These are the activations of a small neural network, seen along a few directions. Each row is one input.
In each table, some parts of the input vary, and every possible input appears once, in random order.
A made-up example of a description, with smaller parts first: one of 6 places along a line, together with either a single point or one of 11 places along a line or (one of 3 separate values, together with one of 8 places around a ring).
Shared parts are said once, and a part with two or three values counts as separate values.
In the rows, 128 means zero.

Other details of the inputs vary at random and push rows far along three fixed directions, the same in every table; ignore that.

A family of inputs:
row 1: [167 141 163  91 138 137 120 119  76 155 149]
row 2: [178 142  99 245 167 162 189 100 157 217 175]
row 3: [111  79 128 120  48  46 104 167 142  64 128]
row 4: [ 29 132  67 162 179 223 136 183 187 172  62]
row 5: [111  79 124 115  41  48 105 166 142  73 126]
row 6: [182 156 163 100 163 121 117 117  88 131 134]
row 7: [  8 101 154  48 136 205  76 137 114 110  25]
row 8: [136 116  17 217  85  68 153 204 217 135 168]
row 9: [ 24 134  45 162 193 218 116 171 172 162  87]
row 10: [175 155 178  93 136 125 129 122  94 159 128]
row 11: [119  64 111 143  48  43 126 103 139  44 135]
row 12: [168 147 177 115 131 147 143  76  92 119 162]
row 13: [109 103 110 124  42  49 118 115 161  36 155]
row 14: [ 29 134  64 171 183 224 130 180 183 166  58]
row 15: [175 151 179  96 144 123 134 125  93 153 128]
row 16: [168 137 169 100 153 133 124 124  74 141 152]
row 17: [164 154 157  83 148 123 114 113  85 154 152]
row 18: [169 148 195 125 124 143 143  76 102 129 153]
row 19: [167 151 163  93 163 118 118 117  84 140 157]
row 20: [181 158  77 204 169 163 172 162 139 229 195]
row 21: [176 137 167 117 157 125 142  57 101 125 124]
row 22: [ 23 124 147  58 143 207 100  90 139  64  35]
row 23: [ 13  99 141  57 159 202  74 136  97  80  38]
row 24: [172 134 184 127 149 124 151  61 100 132 118]
row 25: [126 124  39 244  56  87 180 163 237 122 169]
row 26: [124  99 102  96  46  41 102 159 152  67 120]
row 27: [174 156  75 229 184 153 184  95 158 209 189]
row 28: [116  93 100 102  55  31 100 159 141  64 145]
row 29: [168 139 184 116 149 130 116 120  80 142 138]
row 30: [180 153 161  86 152 123 125 119  93 146 134]
Description of these inputs: one of 5 places around a ring, together with either one of 2 separate values or one of 4 places along a line.
The inputs of row 13 and row 18 match in every part but the place on the ring of 5. If row 9 is changed in the same way as row 13 into row 18, which row does it become?
> row 29
Change only the place on the ring of 5 in row 28. List by row number the other rows that result.
> row 5, row 15, row 20, row 30
Change only the choice among 2 separate values in row 25. List by row number the other rows that result.
> row 24
A walk changes only the place on the line of 4. It starts at row 23 and steps to row 16. List the rest of the walk in order.
> row 20, row 1
A walk changes only the place on the line of 4. It starts at row 26 and steps to row 30. List the rest of the walk in order.
> row 8, row 6

A family of inputs:
row 31: [112 134 132 128 119 140 130 140 144 120 116]
row 32: [108 128 129 137 129 132 132 113 146 117 114]
row 33: [180 164 177 125 166 151 144 112  98 161 138]
row 34: [112 134 110 114 129 130 124 135 137 128 118]
row 35: [108 127 119 124 128 139 116 145 127 123 128]
row 36: [110 122 129 128 113 142 124 133 138 133 118]
row 37: [109 115 114 130 128 142 133 115 131 114 127]
row 38: [103 120 115 133 138 130 118 118 130 119 127]
row 39: [194 127  72 225  93  63 169 173 166 160 211]
row 40: [112 135 114 112 126 135 119 138 141 126 125]
row 41: [113 131 105 123 135 138 127 116 138 107 126]
row 42: [113 131 125 123 118 134 134 129 144 129 107]
row 43: [110 137 117 118 130 136 120 145 137 119 126]
row 44: [113 117 111 124 133 128 117 136 127 131 115]
row 45: [196 130  79 234  86  66 169 170 171 159 202]
row 46: [118 124 128 131 129 133 129 136 143 124 103]
row 47: [170 165 159 119 180 143 135  89  97 156 153]
row 48: [113 132 128 121 115 139 129 133 148 128 115]
row 49: [174 158 157 113 166 146 133 106  85 173 150]
row 50: [109 125 115 118 123 137 114 139 131 131 127]
row 51: [171  96 179  69  69  23  92 117  81  50 139]
row 52: [112 111 122 129 132 131 125 140 129 128 115]
row 53: [182 148 175 130 165 148 139 107  90 169 137]
row 54: [105 117 129 144 127 134 128 113 137 121 117]
row 55: [107 118 119 122 122 133 129 133 130 134 119]
row 56: [182 108 190  73  54  28 115  84  95  32 144]
row 57: [113 133 116 123 137 132 120 146 133 118 119]
row 58: [176 146 163 118 169 145 141 106  87 175 144]
row 59: [116 127 113 121 140 128 119 141 135 122 114]
row 60: [117 125 125 127 125 131 132 131 143 128 102]
row 61: [110 121 126 130 115 136 129 130 134 134 111]
row 62: [108 119 122 120 119 139 124 137 134 133 126]
row 63: [111 117 121 139 122 145 132 111 135 114 118]
row 64: [116 128 110 117 136 126 121 136 136 126 113]
row 65: [102 114 122 135 134 131 128 117 132 121 126]
row 66: [106 121 125 126 124 140 125 144 130 125 127]
row 67: [114 114 126 134 122 133 127 131 133 133 105]
row 68: [109 124 133 134 116 141 125 140 134 124 119]
row 69: [110 123 118 129 135 134 116 147 124 122 121]
row 70: [174 155 152 122 173 157 137  87  87 154 158]
What do these inputs look like to the network?
> one of 5 places along a line, together with either one of 2 separate values or one of 6 places around a ring
The inputs of row 60 and row 64 match in every part but the place on the line of 5. If row 48 is changed in the same way as row 60 into row 64, which row does it become?
> row 40
The inputs of row 54 and row 32 match in every part but the place on the line of 5. If row 63 is changed in the same way as row 54 into row 32, which row does it become?
> row 56
Change only the place on the ring of 6 in row 67. List by row number the other rows that result.
> row 36, row 45, row 53, row 61, row 68
Change only the choice among 2 separate values in row 65. List by row number the other rows that result.
> row 37
A walk changes only the place on the ring of 6. It starts at row 55 and steps to row 58. List the rest of the walk in order.
> row 52, row 39, row 66, row 62
Which other rows agree with row 70 in the place on the line of 5? List them by row number.
> row 35, row 38, row 44, row 49, row 50, row 51, row 69

A family of inputs:
row 71: [144 129  94 187 137 135 168 166 165 201 144]
row 72: [160 149 164 122 182 121 137  60 104 136 137]
row 73: [168 150 155 109 166 147 126 127  65 137 162]
row 74: [142 124  84 208 138 140 142 170 143 209 175]
row 75: [126 134  79 151  69  76 129 162 187  81 143]
row 76: [194 104 179 124  81  59 133  74 109  79 124]
row 77: [105  83 141 115  86  87 108 167 117  72 130]
row 78: [ 55  72 155  93  73 144 108 105 127  28  70]
row 79: [ 59 123 113  89 185 181  93 135 110 122  47]
row 80: [201 166 161  86 148 128 151  96  95 169 155]
row 81: [174 139 141  97 168 128 131 116  65 160 138]
row 82: [ 76 103 171  87  91 103  91 150 131  54  71]
row 83: [123 142  80 205 156 150 171 118 164 152 190]
row 84: [ 44 143 148  81 146 213 121 138 130 117  72]
row 85: [105 132 153 134 145 174 134 155 133 146 123]
row 86: [121 134  93 160  61  73 138 168 183  87 133]
row 87: [130 122  74 144  72  64 128 155 192  99 127]
row 88: [104 132  69 202 146 148 150 109 164 175 175]
row 89: [ 51  96 133  86 172 187 112 144 107 142  52]
row 90: [ 56 109 145  60  85 105  95 133 146  58  40]
row 91: [107 126 108 137 168 147 153  86 133 149 130]
row 92: [111 130  58 179 141 154 125 163 135 181 154]
row 93: [117  80  92 184  41  91 132 121 165 101 143]
row 94: [208 121 195 129  78  65 135  75  97  64 148]
row 95: [ 49 120 117  72 160 204  80 124 120 134  84]
row 96: [124 121  85 192 162 136 140 171 160 180 118]
row 97: [201 120 202 100  89  32 117 121 102 101 136]
row 98: [211 174 157 133 175 121 130 119  66 149 168]
row 99: [172 152 157  94 164 153 124 117  93 135 169]
row 100: [195 177 174  98 146 146 145 108  95 147 179]
row 101: [121 151 111 121 169 164 113 135 137 127 122]
row 102: [184 153 152  95 177 128 116 104 103 149 134]
row 103: [127 127  53 155 155 149 147 154 166 177 143]
row 104: [160 130 182  77  55  63 109 112  94 100 150]
row 105: [ 71 144 132  77 142 199 101 115 123 146  94]
row 106: [118 111  81 141  54  67 150 163 176 114 129]
row 107: [160 142 192 113 138 142 119 117  89 178 146]
row 108: [112 132 136 146 168 158 121 154 119 140 107]
row 109: [118 109 126 143 137 175 157  92 131 148  94]
row 110: [115 117  78 190  94  63 142 122 180  75 164]
The inputs of row 77 and row 108 match in every part but one. If row 100 is changed in the same way as row 77 into row 108, which row does it become?
> row 75
What do these inputs look like to the network?
> one of 5 places around a ring, together with either one of 2 separate values or one of 6 places around a ring
Change only the place on the ring of 6 in row 106. List by row number the other rows that result.
> row 71, row 80, row 81, row 89, row 103
A walk changes only the place on the ring of 6. It starts at row 87 and steps to row 102. List the rest of the walk in order.
> row 79, row 96, row 97, row 90
